These are the activations of a small neural network, seen along a few directions. Each row is one input.
In each table, some parts of the input vary, and every possible input appears once, in random order.
A made-up example of a description, with smaller parts first: values(3) and (point or line(9) or (line(4) and ring(8))).
Shared parts are said once, and a part with two or three values counts as separate values.

Other details of the inputs shift rows strongly along two fixed directions, in all tables alike. That doesn't count.

Rows:
x1: [ 32  -5 -17 -27  -4 -14 -30 -22  22   2  37  -1]
x2: [  5 -16 -11  22  18  32   5  12  -1  -8   6  14]
x3: [-10   5  -9   9   3 -16  17  18  -2  -2  -9 -10]
x4: [ -1   7  29 -18 -18 -39  -4 -16  19  -4 -17  -6]
x5: [ -4  -6 -29  15   5  47   1  -9   4  -7  13  11]
x6: [-22  10 -11  21   7  13   6  13   6 -11 -11  -3]
x7: [ 13   1 -17 -31  -5  -3 -47 -32  16  10  15  -6]
x8: [  3  20  44 -21  -8 -32   2  -6   5  32  -3   9]
x9: [-27   7  16   6  -5  -8  25   2 -14  -9 -35 -10]
x10: [-17  -1  24  10  -2 -10  20  14 -27  -8 -29  -4]
x11: [ 35 -11 -36  -9   7  29 -18 -14  15   1  42   2]
x12: [ 28   2 -10 -19  -1 -12 -54 -18   9   3  27   9]
x13: [ -9  -9   0  32   8   9   9  18   0 -12   2   8]
x14: [ -2 -15 -11  15  10  35   5   9 -13  -9   8  16]
x15: [ -8  -1  -5  24   2  26  22   5   9  -9 -11   1]
x16: [-11  -1  -3  -1   3  -2  23   9 -18  -6 -10 -11]
x17: [-10  -1  10  16  -4  -5   0  15 -19   0 -16  -7]
x18: [  1  21  47 -19 -11 -33   5  -3   3  32  -5   6]
x19: [ -8  -8 -31  12  13  23   2  16  -6   1  11 -13]
x20: [ 11  -1  19 -36 -19 -38  13 -12  -5   3 -15  -5]
Description of these inputs: values(2) or (values(3) and ring(6)).

Rows:
x21: [ -8  -4  14  -1  -8 -10  29   1 -11  -7  -9   3]
x22: [ -2  -8   5  -4  -2 -14  23  15  -3   5 -13 -13]
x23: [ -9  16  11   5  -3 -14  15  14   3  -4  -5   0]
x24: [ 17   9  -8   6   8  36 -27 -10  -3  28  41  14]
x25: [-19  -4 -27  35  15  42   9  20  -9 -11 -12  -5]
x26: [ 22  -4 -29  -4   8  24  -3 -10   9   3  33   6]
x27: [  2   5  16  -8  -5 -21   7  -9  19   1 -20 -10]
x28: [ 27 -16 -28  -9   6  28 -20 -11  -3  -6  28   9]
x29: [ 6 -7 -9  2 -2 13 12 -3 -5 -6 12  9]
x30: [ 28 -12  32 -44 -16 -51 -10 -18   1   1 -18  -7]
x31: [ 10   7  -4   6   7  33 -25 -12  -5  27  42  12]
x32: [-19   0  14   5  -6  -1  11   0  -9 -16 -26  -3]
x33: [-29   1  11  29   4  -2  24  23 -21 -18 -18   0]
x34: [ 15  -7 -29   3   1  30 -24 -22  18  -4  22   9]
x35: [-14  15  14   3  -1 -13  15  10   1  -5  -2  -1]
x36: [ 13  -9 -33  11  18  16 -35   0   2   1  28  -2]
x37: [  6  -6 -26  -2   1  33 -24 -26  13  -7  29  10]
x38: [-17  -2 -28  39  20  25   3  26 -15  -7   5  -2]
x39: [-18  -5 -25  20  12  37  26  20 -14  -4  13  -4]
x40: [ -8   4  15  16  -6 -14  16  16  -1  -8 -13   4]
x41: [-28  -1 -23  38  20  26   7  23 -21 -10   6  -2]
x42: [ 15 -14 -24  -9   7  31 -16 -13  -9  -9  30   9]
x43: [-18  11  10   3  -3  -4  18  -6   7  -6 -14  -5]
x44: [ 28   0 -38 -21   4   5 -57 -21  19  13  49   4]
x45: [ -5 -12 -20  31   9  36  30  17  -9  -9   7   9]
x46: [-17  -5 -26  38  19  27   8  32   1  -2  12  -5]
x47: [ 38 -14 -28 -22  -1  18 -54 -43  31   3  38   9]
x48: [-27   5  -2  22   0   6  25  20   0  -4 -29 -12]
x49: [ 18  18  51 -25 -18 -42 -11 -12  -2  35  -9   0]
x50: [-15   7   5   9   3 -21   3  13 -15  -4 -15  -7]
x51: [-18  -4  13  36   3  -1  31  31  -1 -12 -17   1]
x52: [ -9  -3  10 -10  -2 -11  19   8 -21  -4 -17 -10]
x53: [ 19  -1  31 -44 -21 -48  -4 -18  -9  -1 -19  -3]
x54: [ 17  -9 -30  -1   4  34 -34 -18   8  -9  18   6]
x55: [-30   3  -1  37  22  50  23  20  -7   7   6  25]
x56: [-17  -8  10  32   7  -4  20  28 -10 -14 -20  -3]
x57: [ -7   2  17  -9 -14 -16   2  -7  -3 -10 -28  -4]
x58: [ 26   0  30 -41 -14 -53   4 -18  13  11 -10  -9]
x59: [ 15   6 -27   6  11  24 -21  -1  16   0  37   8]
x60: [  6  14  23 -36 -18 -60 -19 -11   6  11  -8  -9]
x61: [ 31   4 -35 -28   1  21 -48 -45  29   7  44   8]
x62: [ 40 -13 -35 -34   5  14 -46 -26   3   9  38   3]
x63: [  5 -12  -9   9   3  18 -10  -2   6 -10  -6  -3]
x64: [-27   3 -25  32  14  28   9  25  -8  -5  16  -2]
x65: [-20   3   7  14   4   5  47  16 -12  -7  -9  -3]
x66: [-25  -1   0  24   3   5  25  22   4  -3 -30 -16]
x67: [ 18  -2 -29  -6   8  26  -4 -13   5   2  36   7]
x68: [  7  -6 -18  -5   3  11   6   6  -2   5  10  -5]
x69: [-11   9   9 -14 -13 -20   1  -7   6   3 -21 -12]
x70: [  6   7  31 -32 -27 -44  -7 -27  12  -1 -23  -1]
x71: [ -8   0   3  -8  -6 -11  24  11 -10   3 -10  -9]
x72: [-18  -1   7  30   4  -3  20  26 -14 -15 -20   2]
x73: [ 18  10  35 -33 -13 -57 -13 -10  20   7  -7  -8]
x74: [-22  -5   2  27   6   8  21  24  -7  -9 -38 -15]
x75: [ 36 -10 -34 -36   5  16 -46 -28   0   6  40   4]
x76: [-26   5  12  26  -1   0  28  21  -9 -14 -10   5]
x77: [-27   6   5   1  -7  -6  14   3   1  -2 -19 -13]
x78: [  2 -13  14   4  -4 -12  27   8  -2  -4 -13  -1]
x79: [ 12  13  48 -34 -11 -42 -11 -16  11  26 -18  16]
x80: [ 19  10  54 -23 -16 -45 -12 -11   3  36 -10  -3]
x81: [ 14   6  51 -33  -8 -43 -12 -14  16  25 -19  13]
x82: [-24   5  11  30  -2   0  31  26  -9 -13 -15   5]
x83: [-11   5  14 -17 -11 -22  -6 -10  -5  -3 -25 -12]
x84: [ -3  12  15  -6  -9 -20  12  -7  14  -1 -23  -6]
x85: [-23  -1 -26  32  14  43  10  18 -12 -13 -10  -5]
x86: [ -9   3  12  10  -4 -17   6  11 -12 -12 -14   3]
x87: [ 42 -19 -33 -31   9  14 -47 -24   7   9  38  -1]
x88: [ 10  15  47 -40 -13 -41 -14 -22   9  25 -14  18]
Q: What do these inputs look like to the network?
A: line(4) and (values(2) or (values(3) and ring(5)))
Q: The inputs of x50 and x36 match in every part but the line(4) part. If x82 is changed in the same way as x50 into x36, which row does it become?
A: x51
Q: The inputs of x75 and x52 match in every part but the line(4) part. If x86 is changed in the same way as x75 into x52, which row does it become?
A: x33
Q: Which other rows does x56 become when the values(3) part takes its other values? List them by row number.
A: x30, x63
Q: Which other rows does x81 become when the values(2) part takes its other values? List them by row number.
A: x80
Q: Which other rows does x67 become when the ring(5) part takes its other values? List them by row number.
A: x29, x53, x71, x75
Q: Which other rows does x46 become when the line(4) part takes its other values? List them by row number.
A: x44, x60, x64

Rows:
x89: [-14   3  -4  22   7  22   6   8 -14  -1  -6   0]
x90: [-14   6   6   4  -5 -22  13  17 -12 -14 -14  -4]
x91: [-10   0   6  10   3   3  23  15 -16   4 -13  -6]
x92: [  2  -9 -27  18  19  48 -23   2  -3  -1  28  15]
x93: [  7  -4   1 -19 -10 -22  -9  -9   2  -6 -18  -4]
x94: [ 17 -11 -16 -18  -6  -3 -26 -26   9  -5  13   2]
x95: [ -8   9  16 -11 -12 -13  13  -5   1   4 -12  -3]
x96: [ 23  -5   3 -17  -3 -11 -17  -8   5  11  16   3]
x97: [-10  -3   8   3  -3 -12  20  10   2 -13 -27 -16]
x98: [-13   9  15  -6 -10 -15  -2  -1  -3   6 -15  -7]
x99: [-13   1  16  24   1   0  12  19  -5  -1 -15   3]
x100: [ 13   1  -5 -24  -6  -8 -16 -13   4  13  13  -5]
x101: [ -7   3 -18  14  10  27   7   3   8  -1  16   7]
x102: [ 16   4   0 -22  -7   1 -17 -26   3   7  12   5]
x103: [ -3   1 -19  32  16  32  -8  10   5   1  18   5]
x104: [-7  0 -5 22  9 11 18 21 -3  3  2 -2]
x105: [ 14  -1   9 -19  -1  -1 -12 -17   3   3  10  13]
x106: [-12  -7  11   6  -5 -12  21   4   1 -14 -22  -9]
x107: [  7  -3  -5 -12  -3  -9  -8  -4   3  -5 -13 -11]
x108: [  3 -11 -14  10  15  26   5  10 -10   2  15   7]
x109: [ 4  7  5  3 -1  0  5 -1  9  2  5  6]
x110: [-13   9  16  -3  -3 -22  -1   2   5   4 -14  -3]
x111: [  0  -2  -3   1  -2  -9   2   2 -11 -12   7  -3]
x112: [-3  4 -3 -1  5 -6  7  5  2  6  1 -4]
x113: [ 21   0   7 -15  -8  -7 -14 -17  12   7  13  11]
Q: What do these inputs look like to the network?
A: values(2) or ring(5) or (values(3) and ring(6))
